These are the activations of a small neural network, seen along a few directions. Each row is one input.
In each table, some parts of the input vary, and every possible input appears once, in random order.
A made-up example of a description, with smaller parts first: values(3) and (point or line(9) or (ring(5) and line(6))).
Shared parts are said once, and a part with two or three values counts as separate values.

Other details of the inputs shift rows strongly along two fixed directions, in all tables alike. That doesn't count.

A family of inputs:
r1: [ 1.46  1.62  6.46  2.83 -2.91 -5.52  2.10  2.29  1.83 -1.43 -2.46]
r2: [-0.78  4.30  2.29  1.74 -1.78  1.16  5.46  2.98  1.00 -0.08  0.60]
r3: [ 2.43 -2.59  2.10 -1.65  0.07 -3.95 -2.30 -2.07  0.02  1.68 -2.17]
r4: [-1.50  0.20 -2.50 -0.52  1.19  1.02 -0.17 -0.49 -0.50  0.16  1.97]
r5: [-0.53  0.52 -2.43 -0.22  1.25  1.42 -0.19 -0.76 -1.00 -0.20  1.86]
r6: [-1.45  2.17  3.51  2.64 -3.00  2.73  4.27  3.31  0.80 -0.13 -0.92]
r7: [ 2.24 -3.34  0.61 -1.17  1.33 -5.49 -0.12 -0.57 -0.10 -0.24  0.34]
r8: [-0.45 -0.28 -2.07  0.53  0.47  2.53 -1.21 -1.19  0.58  1.15 -0.46]
r9: [-1.80  0.88 -1.96 -1.59  0.98  1.05 -0.98 -0.31 -1.05  1.02  1.83]
r10: [-1.74 -0.87 -0.25 -1.60 -0.19  3.31 -2.17 -0.16 -1.07  0.09  0.30]
r11: [-2.00  4.19  2.79  2.28 -1.72  0.81  5.08  2.47 -0.07  0.41  0.87]
r12: [ 1.10 -1.31  1.88 -1.68  0.51 -4.89 -3.13 -1.84 -1.03 -0.96 -3.38]
r13: [-0.16 -0.10 -1.67  0.78  1.23  2.69 -1.47 -1.13  0.96  1.39 -0.29]
r14: [ 3.50 -2.78  0.51 -1.28  1.17 -5.04 -0.04 -0.92 -0.13 -0.84  0.15]
r15: [-0.57  0.68 -2.56 -1.11  1.07  1.46  0.04 -0.83  0.12 -0.39  1.74]
r16: [-1.77  1.00 -2.28  0.49  0.91  1.59 -2.04 -0.96 -0.47 -1.49 -1.67]
r17: [-0.64 -0.14 -2.76  0.01  1.10  1.27  0.01 -0.08 -0.61 -0.10  2.11]
r18: [-0.64 -0.35 -2.92  0.17  1.44  1.20  0.15  0.27 -0.37 -0.08  2.01]
r19: [ 0.13 -0.64 -2.42  0.82  0.46  2.61 -1.04 -0.56  0.74  1.05 -0.41]
r20: [ 3.30 -3.83  1.05 -0.13  0.61 -3.98 -1.16 -1.27  0.98  0.74 -2.09]
r21: [ 2.92 -2.22  1.02 -1.73  0.85 -5.05 -0.36 -1.89 -0.54 -0.77  0.21]
r22: [-1.71  4.81  2.99  3.78 -3.06  1.06  2.22  3.01  1.59 -1.13 -0.78]
r23: [-1.45  2.37  3.67  2.48 -3.34  2.80  4.13  2.97  0.56 -0.15 -0.81]
r24: [-1.51  0.89 -1.87 -1.35  0.90  1.22 -0.98 -0.53 -1.33  0.86  1.93]
r25: [ 0.05 -0.04 -2.94  0.23  1.57  1.44  0.13  0.21 -0.59 -0.27  1.81]
r26: [ 1.98 -2.55  0.83 -0.17  1.05 -4.92 -2.00 -1.05 -0.07 -1.89 -3.30]
r27: [-1.47  3.97  2.42  1.85 -1.64  0.96  5.38  3.17  0.87  0.22  0.67]
r28: [-0.05 -1.26 -2.58  0.56 -0.31  2.72 -0.87 -0.06  0.16  0.38 -0.36]
r29: [-1.20  0.65 -2.64  0.78  0.90  1.67 -1.87 -0.33 -0.31 -1.59 -1.62]
r30: [-0.93 -0.15 -2.86 -0.23  1.18  1.10  0.01  0.14 -0.34  0.06  2.02]
r31: [ 0.42 -0.66 -2.18  1.24  1.56  2.71 -1.15 -0.16  1.37  1.32 -0.34]
r32: [ 1.93  1.56  7.70  1.17 -2.01 -4.17  2.69  1.17  1.11  2.34 -3.18]
r33: [ 1.91 -2.63  1.20 -2.11  1.03 -5.25 -0.32 -1.70 -0.01 -0.43  0.24]
r34: [ 0.84  2.02  6.94 -0.62 -2.03 -5.60  4.11  1.66  0.14  0.85 -1.08]
r35: [ 3.58 -3.45  1.60 -0.03  1.04 -3.75 -1.57 -1.56  1.12  0.96 -1.81]
r36: [-0.05 -1.06 -2.42  0.40 -0.65  2.79 -1.01 -0.41 -0.09  0.36 -0.25]
r37: [-0.82  1.20 -1.89 -1.29  1.04  1.46 -1.00 -0.58 -1.55  0.66  1.73]
r38: [-1.64  5.33  3.18  0.38 -1.98  1.11  4.47  2.53  0.28  0.88  0.42]
r39: [-0.63 -0.70 -2.07  0.11 -0.64  2.71 -1.19 -1.04 -0.25  0.46 -0.30]
r40: [-0.86 -2.11 -1.30 -0.08  0.35  3.29 -1.03  0.64 -0.11 -0.84  0.38]
r41: [-1.24 -1.25 -1.18 -0.38 -0.48  3.10 -1.30 -0.85 -0.32 -0.47  0.33]
r42: [-0.92 -0.03 -1.53 -0.96 -0.85  2.74 -2.00 -0.86 -0.81  1.32 -0.43]
r43: [ 0.33  0.41 -2.96 -0.34  1.02  1.54  0.09 -0.20 -0.37 -0.54  1.83]
r44: [ 3.21 -2.82  0.84 -1.04  1.05 -5.02 -0.28 -1.19 -0.84 -0.62  0.34]
r45: [ 1.72 -4.53  2.84 -1.64 -0.16 -3.24 -1.63 -1.40 -0.52 -1.09 -1.14]
r46: [-1.54 -0.57 -0.64 -1.44 -0.70  3.13 -2.11 -0.67 -0.87  0.39  0.19]
r47: [ 2.63 -1.54  1.56 -2.80  0.64 -5.02 -1.17 -1.71 -1.09  0.09  0.08]
r48: [-0.87 -1.90 -1.14 -0.24  0.01  3.36 -1.18  0.29 -0.35 -0.86  0.48]
r49: [-1.80  1.87 -1.32 -0.14 -0.42  1.40 -4.01 -0.63  0.16 -0.59  0.22]
r50: [-0.77  4.09  2.13  1.90 -1.45  1.09  5.61  3.32  1.24 -0.05  0.49]
r51: [-0.68 -0.21 -2.94 -0.55  1.53  1.28  0.27  0.33  0.40 -0.17  1.75]
r52: [-1.51  1.19 -1.86  0.93 -0.20  1.36 -3.20 -0.81  0.72 -1.44  0.36]
Description of these inputs: line(4) and (values(2) or line(5) or ring(6)).
- The inputs of r6 and r41 match in every part but the line(4) part. If r14 is changed in the same way as r6 into r41, which row does it become? => r21
- Change only the values(2) part in r22. List by row number the other rows that result. => r29
- Change only the ring(6) part in r9. List by row number the other rows that result. => r24, r34, r37, r38, r47
- Start at r35 and move only the line(5) part, one step at a time. The first step leads to r19. Which rows follow, in order? => r36, r23, r48

A family of inputs:
r53: [-0.22  0.33 -1.43 -0.88  0.85  0.00  0.39  0.07 -0.55 -0.14  2.18]
r54: [-0.79  0.17 -1.06 -1.39  0.55  0.24  0.30 -0.14 -1.00 -0.40  1.79]
r55: [ 3.37 -2.60  2.46 -1.65  0.74 -7.17  0.86 -1.02 -0.09 -0.27  0.39]
r56: [-0.01 -1.07 -1.07  0.39  0.46  1.36 -0.03 -0.10 -0.16  0.04 -0.20]
r57: [-0.07 -0.38 -1.10  0.32 -0.17  0.93 -0.86  0.10  0.22 -0.73  0.39]
r58: [-0.06 -0.82 -0.69  0.24  0.00  1.28 -0.67 -0.04  0.09  0.12  0.66]
r59: [ 0.16 -0.36 -1.45  0.57  0.11  0.79 -0.45 -0.07  0.64 -0.53  0.37]
r60: [ 0.15  0.45 -1.04 -0.17  0.49  0.81 -0.60 -0.68  0.29  0.82  0.28]
r61: [ 0.18 -0.80 -1.05  0.49  0.27  1.14 -0.26 -0.21  0.50  0.33  0.64]
r62: [-0.64 -0.54 -0.74 -0.19 -0.47  1.17 -0.94 -0.11 -0.24 -1.00 -0.01]
r63: [-0.06 -0.76 -0.98 -0.25  0.56  1.37 -0.07 -0.14 -0.12  0.71 -0.40]
r64: [-0.66  0.27 -0.33 -0.93 -0.08  1.19 -1.10 -0.73 -0.59  0.35 -0.09]
r65: [-0.53  0.72 -0.99  0.03  0.21  0.39 -1.37 -0.34 -0.06  0.19  0.19]
r66: [-0.03  0.19 -1.07 -0.27  0.68  1.04 -0.37 -0.58 -0.37  0.53 -0.56]
r67: [-0.80  3.83  3.39  1.72 -1.46 -0.53  6.13  3.07 -0.10  0.16  0.09]
r68: [-0.93  4.48  3.85  2.73 -2.28 -0.38  4.12  2.54  1.04  0.78 -1.04]
r69: [-0.42  0.07 -1.29  0.39  0.84  0.66 -0.66 -0.07  0.01 -0.74 -0.58]
r70: [-1.32  3.06  4.95  1.52 -2.96  0.90  4.28  2.76  0.35  0.92 -1.14]
r71: [-1.05  0.16 -0.54 -0.27  0.08  0.81 -1.39 -0.23 -0.20 -0.91 -0.11]
r72: [ 2.25 -2.40  3.59 -1.50 -0.47 -6.40 -1.42 -1.49 -0.48 -0.40 -1.96]
r73: [-0.24  0.34 -1.25  0.49  0.66  0.44 -0.89 -0.18  0.68 -0.44  0.26]
r74: [ 0.12 -0.49 -0.95 -0.16  0.38  1.15 -0.30 -0.24  0.54  1.00  0.45]
r75: [-0.11 -0.51 -0.60 -0.41  0.11  1.29 -0.71 -0.08  0.12  0.80  0.47]
r76: [-0.47  0.33 -0.91  0.24  0.38  0.58 -1.31 -0.02  0.26 -0.64  0.28]
r77: [-0.08  0.44 -0.69 -0.42  0.22  0.95 -1.01 -0.52 -0.13  0.62  0.30]
r78: [ 3.34 -3.59  2.74 -0.55 -0.08 -6.01 -0.18 -0.90  0.01 -1.15 -2.24]
r79: [-0.63 -0.99 -0.34 -0.27 -0.30  1.52 -0.76 -0.25 -0.37 -0.14  0.27]
r80: [-0.48  0.47 -1.37  0.18  0.67  0.48 -0.73 -0.40 -0.31  0.10 -0.67]
- The inputs of r60 and r64 match in every part but one. If r59 is changed in the same way as r60 into r64, which row does it become? => r62
- What is each input in this table made of? => line(4) and (point or ring(6))
- Change only the ring(6) part in r65. List by row number the other rows that result. => r57, r58, r75, r76, r77
- Which other rows agree with r63 in the line(4) part? List them by row number. => r56, r66, r67, r69, r78, r80

A family of inputs:
r81: [ 0.84 -3.41 -7.40 -0.72  2.17  3.25 -5.63 -2.47  0.26 -2.73  0.79]
r82: [-1.03 -3.77 -5.31 -4.16  1.98  3.39 -6.67 -3.04 -0.85 -0.82  3.60]
r83: [-1.99 -0.14 -5.42 -2.03  2.48  6.92 -1.31 -1.54 -1.16  1.85  1.09]
r84: [-0.55  3.54 -2.11  0.32  2.17  0.12  3.39  0.39 -0.01  0.94  3.42]
r85: [-2.80  3.30 -5.76 -0.32  1.50  3.52  1.99  1.75 -1.22 -1.03  5.06]
r86: [-0.22  3.13  9.02  1.57 -4.41 -5.88  3.72  1.66 -0.76 -0.97 -3.60]
r87: [ 2.53 -7.58 -1.05 -0.93  0.97 -3.13 -2.40 -2.22 -0.13 -1.06  0.16]
r88: [ 1.43 -2.81  3.20 -2.26 -0.76 -2.86  1.65  0.14 -1.71 -0.60 -1.56]
r89: [-2.34  4.27  0.33  2.83 -0.02  2.82  0.31  1.95  1.15  0.87 -1.41]
r90: [ 1.84 -2.47  2.67 -2.64 -0.32 -3.38 -1.88 -1.76  0.97  1.77  0.36]
r91: [-4.49  7.39  4.46  4.52 -2.91  3.06  5.27  5.41  1.62 -1.49 -1.70]
r92: [ 5.86 -4.52  1.65 -0.38  0.34 -7.04 -2.48 -2.43  1.39 -0.31 -2.99]
r93: [-2.08  3.52 -0.17  5.05 -1.54  7.50  4.93  3.65  1.04  2.45  0.51]
r94: [ 3.00 -0.45  5.87 -0.84 -1.65 -8.31 -0.90 -1.48 -0.58  1.14 -3.73]
- What is each input in this table made of? => values(2) and (point or ring(6))
- Change only the values(2) part in r92. List by row number the other rows that result. => r81
- Which other rows agree with r91 in the values(2) part? List them by row number. => r81, r82, r85, r86, r87, r88
